A small network was shown many inputs. Here are its activations along a few directions, one row for each input.
Each table varies a few parts of the input and shows all the possible inputs, shuffled.
A made-up example of a description, with smaller parts first: ring(5) and (point or ring(11) or (values(3) and line(4))).
Shared parts are said once, and a part with two or three values counts as separate values.

Other details of the inputs vary at random and push rows far along two fixed directions, the same in every table; ignore that.

Rows:
R1: [ -4  -4  25 -11   6  10   0 -18  -2 -15 -10]
R2: [-18  -1 -10  -1   1   7   1   1  -4   7 -15]
R3: [-5 -4 -2 11  1 -4  2 -3 -3  2  3]
R4: [ 26   3 -19   4 -11  -6   6  24   3  15  13]
R5: [-4 -8  0 13 -1 -2 -3 -4 -3 10 -8]
R6: [-8 -3  1 11 -1  1  8 -4 -7  5  1]
R7: [ -5  -4  -3   7 -13   6   5   0  -2   5  -4]
R8: [-10  -3  -1  15   2  -8   0  -7   4   3   0]
R9: [-12   0  -1  14  -4  -3  -9  -2   4   6  -2]
R10: [-21  -1  10 -17  10   6   8 -20  -7 -12 -16]
R11: [ 14   5 -27  -1   0  -8   3  27   1  22   0]
R12: [ 47  22  17 -44  19  -8 -19   7  20 -39  27]
R13: [ -4  -2  11  -5  -4   5  10 -14  -6 -13  -2]
R14: [-12  -3  18  -5   1  11  -3 -12  -3 -12  -5]
R15: [ 14   3 -21  10  -6  -6  -8  26   5  14  18]
Each input here is: values(3) and (point or line(4)).
Q: The inputs of R12 and R9 match in every part but the values(3) part. If R4 is changed in the same way as R12 into R9, which row does it become?
A: R7
Q: Start at R13 and move only the line(4) part, one step at a time. The first step leads to R6. Which rows follow, in order?
A: R3, R8

Rows:
R16: [ 33   9  19 -29   5  -2  -9   0  11 -31  20]
R17: [  8   5  17 -28   6   9   3  -6  -2 -22   1]
R18: [ 2 -3  3 15 -7 -2 -3 -1  4  5  2]
R19: [-4  0 -8  5  1 -3 -2  4  4  9 -4]
R20: [-5 -1 -5 10  1 -5 -5  2  2  6  1]
R21: [-5 -2 -6  8 -5  2  1  4 -3  7  4]
R22: [-4 -1 -7  6  1 -3 -6  7  1  7 -1]
R23: [-1 -1 -6  1 -2  2  4  6 -4 11 -6]
R24: [ 10   7  13 -27  12   2  -7  -8   5 -23   0]
R25: [-3  0 -7 11 -1 -3 -2  5  1  8  8]
R26: [ -3   0 -10   4  -3   0  -1   7   0  11  -6]
R27: [-2 -2 -8  6 -6 -1  7  3 -4  5  0]
R28: [  9   8  17 -32   5   7  -2  -6   5 -27   3]
R29: [ 5  0  1 18 -7 -2 -8  5  3  7  8]
R30: [-4 -3 -7  4 -2  2 -4  7 -2  8 -4]
R31: [-2 -1 -5  7  1 -2  6  1 -4  6  3]
R32: [-33 -10  26  -4   1  17   0 -33  -9 -13 -25]
R33: [-6 -2 -8  9 -6  0  6  2 -1  7  0]
R34: [ 0 -2 -7  5 -3  1  9  5 -6  6  2]
R35: [ 36  15 -15 -15   6 -14  -5  26  11  -4  28]
R36: [ 5 -7 -1 12 -5 -2  3  3 -2  9  3]
R37: [  1   1 -11   2  -3  -1   1   7  -2  11  -6]
R38: [-1 -1 -9  3 -7  0  6  5 -3 10 -4]
R39: [ 1  0 -9  4  3 -1  2  6 -1 11 -2]
R40: [-43 -12  32   5   6   8   1 -45  -7 -14 -33]
R41: [-6 -1 -7 12 -3 -6  3  1  0  7  1]
R42: [-4 -2 -8 10 -2 -5  5 -1 -2  7  1]
R43: [ 15   8  13 -24  13   0  -3  -3   4 -22   9]
Q: What do these inputs look like to the network?
A: line(4) and (point or ring(6))
Q: The inputs of R16 and R18 match in every part but the line(4) part. If R42 is changed in the same way as R16 into R18, which row does it become?
A: R41
Q: Start at R30 and move only the ring(6) part, one step at a time. The first step leads to R22. Which rows follow, in order?
A: R20, R25, R21, R32
Q: Change only the line(4) part in R28. List by row number the other rows that result.
A: R17, R32, R38
Q: Change only the ring(6) part in R17. List by row number the other rows that result.
A: R23, R31, R34, R39, R43

Rows:
R44: [ -7 -14   7   2 -16  11   8  -7 -12   6 -23]
R45: [ 14   6 -21 -12   0  -8   7  17   3  15  -1]
R46: [ 16   5  27 -22  15  -5  -9 -15  14 -29  12]
R47: [ 22   1  24 -25   0  11  -1  -4  -4 -24   4]
R48: [-21  -8   0  20  -8  -6   4 -17  -6  -8  -4]
R49: [ -5  -7  -1   7  -4   6  21  -1 -13   5   1]
R50: [-20   5   6   9   0  -2   3 -14   4   9 -20]
R51: [ 17   6   3  12   6 -11  -2  13  12   8  15]
R52: [ -4   1  15 -30   6  11 -16  -3   4 -20 -14]
R53: [  4  -2  22 -13  10  -7  -8 -22   9 -24   2]
R54: [ 22   5 -18  14   2 -23  -5  10  12   3  12]
R55: [ 24   2 -12   3   3 -10  12  14  -5  13  10]
R56: [  9   2 -10   7  -6  -9   3  13   4   5  29]
R57: [ 2 -3 22 11 -1 11 -9 -8  4 -5  3]
R58: [-20   3  -8 -10   7   8   3  -5  -2  -6 -11]
R59: [  2  14 -17   1  -7  -1   7  15   5   7  13]
R60: [  6   1 -20   0   3  -4   5  21  -8  11  20]
R61: [-31 -19 -13  38 -12  -2  25 -15 -20  41 -39]
R62: [ 15   4 -21  -4  -8   1  21  17  -9  11  10]
R63: [ -8   6  17 -24  25   1 -12 -15   3 -20 -11]
R64: [-2 -4 -2  6 -1  6 -9  5 -8  7 -2]
R65: [  8   3 -18   0   3  -1 -15  29   5  11   7]
R66: [-55 -24  13  49 -12   8  14 -27 -12  21 -23]
R67: [-11   0 -14  -5  -6   8  14   2  -5   8  -9]
R68: [ -1   2  21 -21  23   0  -5 -19  -6 -20  -5]
R69: [ 23   1 -10   9 -10  -5 -14  14   6   7  20]
R70: [ -3  -4  -8  -5 -13   7   0   9  -1   9 -14]
R71: [  9  13   5  -6  -9   8 -10   8  13  -2   3]
R72: [ 20   0  -8  16 -11  -4 -11  18   9  14  21]
R73: [  9   1 -17   8  -8 -12   0  14   3   2  28]
R74: [-23  -1  -2  -6  11  -2  -3 -13  -1   4 -25]
R75: [-15   4  13 -24  18  10  -5 -11  -2 -26  -4]
R76: [  5   1  22  -6   0   6 -16 -23   4 -33  -4]
Q: The inputs of R52 and R58 match in every part but one. If R64 is changed in the same way as R52 into R58, which row does it become?
A: R60
Q: What do these inputs look like to the network?
A: values(3) and (point or line(4) or ring(6))
Q: Change only the line(4) part in R56. List by row number the other rows that result.
A: R48, R66, R73
